a =
[[-10, -13, 27, -36, -21, 17, 1, 14, -8, 11, -24, -12],
 [5, 14, -18, 35, 22, -15, -1, -19, 8, -11, 24, 11],
 [-14, 5, -13, 17, 2, -6, -5, -37, -23, -9, 43, 32],
 [11, -25, 5, -44, -40, 19, 1, 16, -32, 11, -31, -11],
 [-5, -17, 19, -41, -28, 19, 1, 11, -20, 13, -26, -10]]
Indices start at 0.
(0, 0) => -10
(2, 6) => -5
(3, 9) => 11
(2, 10) => 43
(0, 2) => 27
(4, 11) => -10
(2, 4) => 2
(4, 2) => 19
(0, 5) => 17
(3, 7) => 16
(2, 9) => -9
(3, 1) => -25
(2, 0) => -14
(3, 11) => -11
(1, 1) => 14
(4, 0) => -5
(1, 10) => 24
(1, 7) => -19
(0, 8) => -8
(2, 3) => 17
(1, 8) => 8
(2, 8) => -23
(4, 8) => -20
(1, 0) => 5
(1, 4) => 22
(2, 11) => 32
(4, 3) => -41
(3, 6) => 1
(1, 11) => 11

x = ((-0.14, -0.02, -0.12, -0.19, -0.06, -0.04, -0.08, -0.19, 0.10), (-0.06, 0.10, 0.09, 0.14, -0.10, -0.03, -0.16, 0.14, -0.08), (-0.15, -0.04, -0.26, -0.12, -0.02, 0.08, 0.01, -0.12, 0.12), (-0.06, 0.06, -0.10, 0.19, -0.05, 0.10, -0.05, 0.19, -0.06), (0.01, 0.05, 0.10, 0.03, 0.01, 0.07, -0.08, 0.03, -0.29), (-0.10, -0.06, -0.19, -0.05, -0.06, -0.03, -0.01, -0.05, 0.14), (-0.05, 0.06, -0.10, 0.18, -0.06, 0.09, -0.05, 0.18, -0.06))
x[0, -9]: -0.14
x[-4, 6]: -0.05
x[2, 2]: -0.26
x[-1, 3]: 0.18
x[-3, 3]: 0.03
x[-6, -6]: 0.14
x[-4, 8]: -0.06
x[1, 5]: -0.03
x[0]: [-0.14, -0.02, -0.12, -0.19, -0.06, -0.04, -0.08, -0.19, 0.10]
x[-3, 1]: 0.05
x[3, -2]: 0.19
x[-1, -9]: -0.05
x[1, -2]: 0.14
x[5, -4]: -0.03
x[-2]: [-0.10, -0.06, -0.19, -0.05, -0.06, -0.03, -0.01, -0.05, 0.14]
x[-3, 8]: -0.29
x[:, -3]: [-0.08, -0.16, 0.01, -0.05, -0.08, -0.01, -0.05]
x[-6, -7]: 0.09
x[-4, 0]: -0.06
x[:, -2]: [-0.19, 0.14, -0.12, 0.19, 0.03, -0.05, 0.18]
x[:, -9]: [-0.14, -0.06, -0.15, -0.06, 0.01, -0.10, -0.05]
x[:, 3]: [-0.19, 0.14, -0.12, 0.19, 0.03, -0.05, 0.18]
x[3, 1]: 0.06
x[3]: [-0.06, 0.06, -0.10, 0.19, -0.05, 0.10, -0.05, 0.19, -0.06]
x[6, -5]: -0.06
x[-2, -7]: -0.19
x[4, 5]: 0.07

m = ((532, 50, -150, -897, 115, -279, -468, -21, -125, -111), (-16, -233, -303, -267, -260, -250, -94, -432, -421, 250), (-441, -243, -157, -145, -728, -138, 146, -388, 37, -299), (230, -291, -334, -37, 20, -356, -61, 300, -332, -542), (-106, -118, -347, 230, -14, -145, -125, -539, -17, -549), (-581, 31, -162, 125, 260, -231, -389, 5, -164, -311), (-362, -522, -335, 56, -243, 61, -82, 10, 155, -263), (412, -261, -602, 127, 200, -8, -243, -35, -118, -312), (-9, -535, -212, 267, 263, -447, -182, 186, 9, 149), (-416, -160, -114, 163, -248, -242, 145, -863, -459, -100), (376, -532, -371, -104, -593, 73, -14, -592, -496, -106), (564, -403, 86, -137, -329, -690, -236, 130, -336, -816), (-210, -35, -477, -277, -599, -167, -24, 424, -128, -357))
m[0,0]	532
m[5,1]	31
m[4,4]	-14
m[7,2]	-602
m[6,3]	56
m[7,6]	-243
m[:, 8]	[-125, -421, 37, -332, -17, -164, 155, -118, 9, -459, -496, -336, -128]
m[4,0]	-106
m[1,2]	-303
m[2,5]	-138
m[5,7]	5
m[12,0]	-210
m[:, 5]	[-279, -250, -138, -356, -145, -231, 61, -8, -447, -242, 73, -690, -167]
m[4]	[-106, -118, -347, 230, -14, -145, -125, -539, -17, -549]
m[1]	[-16, -233, -303, -267, -260, -250, -94, -432, -421, 250]
m[8,7]	186
m[7,3]	127
m[8,9]	149
m[9,7]	-863
m[12,1]	-35
m[1,3]	-267
m[:, 1]	[50, -233, -243, -291, -118, 31, -522, -261, -535, -160, -532, -403, -35]
m[12,9]	-357
m[6,2]	-335
m[3,5]	-356
m[5,2]	-162
m[10]	[376, -532, -371, -104, -593, 73, -14, -592, -496, -106]
m[10,3]	-104
m[11,0]	564
m[2,7]	-388
m[7,5]	-8
m[:, 4]	[115, -260, -728, 20, -14, 260, -243, 200, 263, -248, -593, -329, -599]
m[12,2]	-477
m[:, 9]	[-111, 250, -299, -542, -549, -311, -263, -312, 149, -100, -106, -816, -357]
m[11]	[564, -403, 86, -137, -329, -690, -236, 130, -336, -816]

M =
[[-20  -1  40  -4 -19]
 [-27  -2  35  -1 -12]
 [-33  -4  18   7   5]
 [-21  -4 -18  14  26]
 [ -1   1  38 -11 -29]
 [-21  -3 -18  14  26]
 [ 18   1 -41   5  21]
 [ 16   3  25 -14 -28]
 [-29  -4  -2  12  17]
 [-30  -4   4  11  14]
 [-23  -3 -16  14  25]
 [ 11   0 -41   8  25]
 [ -4  -2 -35  12  29]
 [-22  -4 -16  14  25]
 [-27  -4  -8  13  21]]
M[0, 0]	-20
M[13, 0]	-22
M[5, 0]	-21
M[3, 4]	26
M[10, 3]	14
M[5, 4]	26
M[14, 3]	13
M[13]	[-22, -4, -16, 14, 25]
M[2, 1]	-4
M[14, 2]	-8
M[7, 0]	16
M[1, 3]	-1
M[10]	[-23, -3, -16, 14, 25]
M[14, 1]	-4
M[10, 4]	25
M[11, 2]	-41
M[1, 4]	-12
M[2, 4]	5
M[4, 3]	-11
M[5, 2]	-18
M[12, 1]	-2
M[:, 0]	[-20, -27, -33, -21, -1, -21, 18, 16, -29, -30, -23, 11, -4, -22, -27]
M[12, 2]	-35
M[8, 1]	-4
M[3, 3]	14
M[4, 1]	1
M[:, 2]	[40, 35, 18, -18, 38, -18, -41, 25, -2, 4, -16, -41, -35, -16, -8]
M[0, 2]	40
M[2, 2]	18
M[4]	[-1, 1, 38, -11, -29]
M[7, 4]	-28
M[0]	[-20, -1, 40, -4, -19]
M[13, 2]	-16
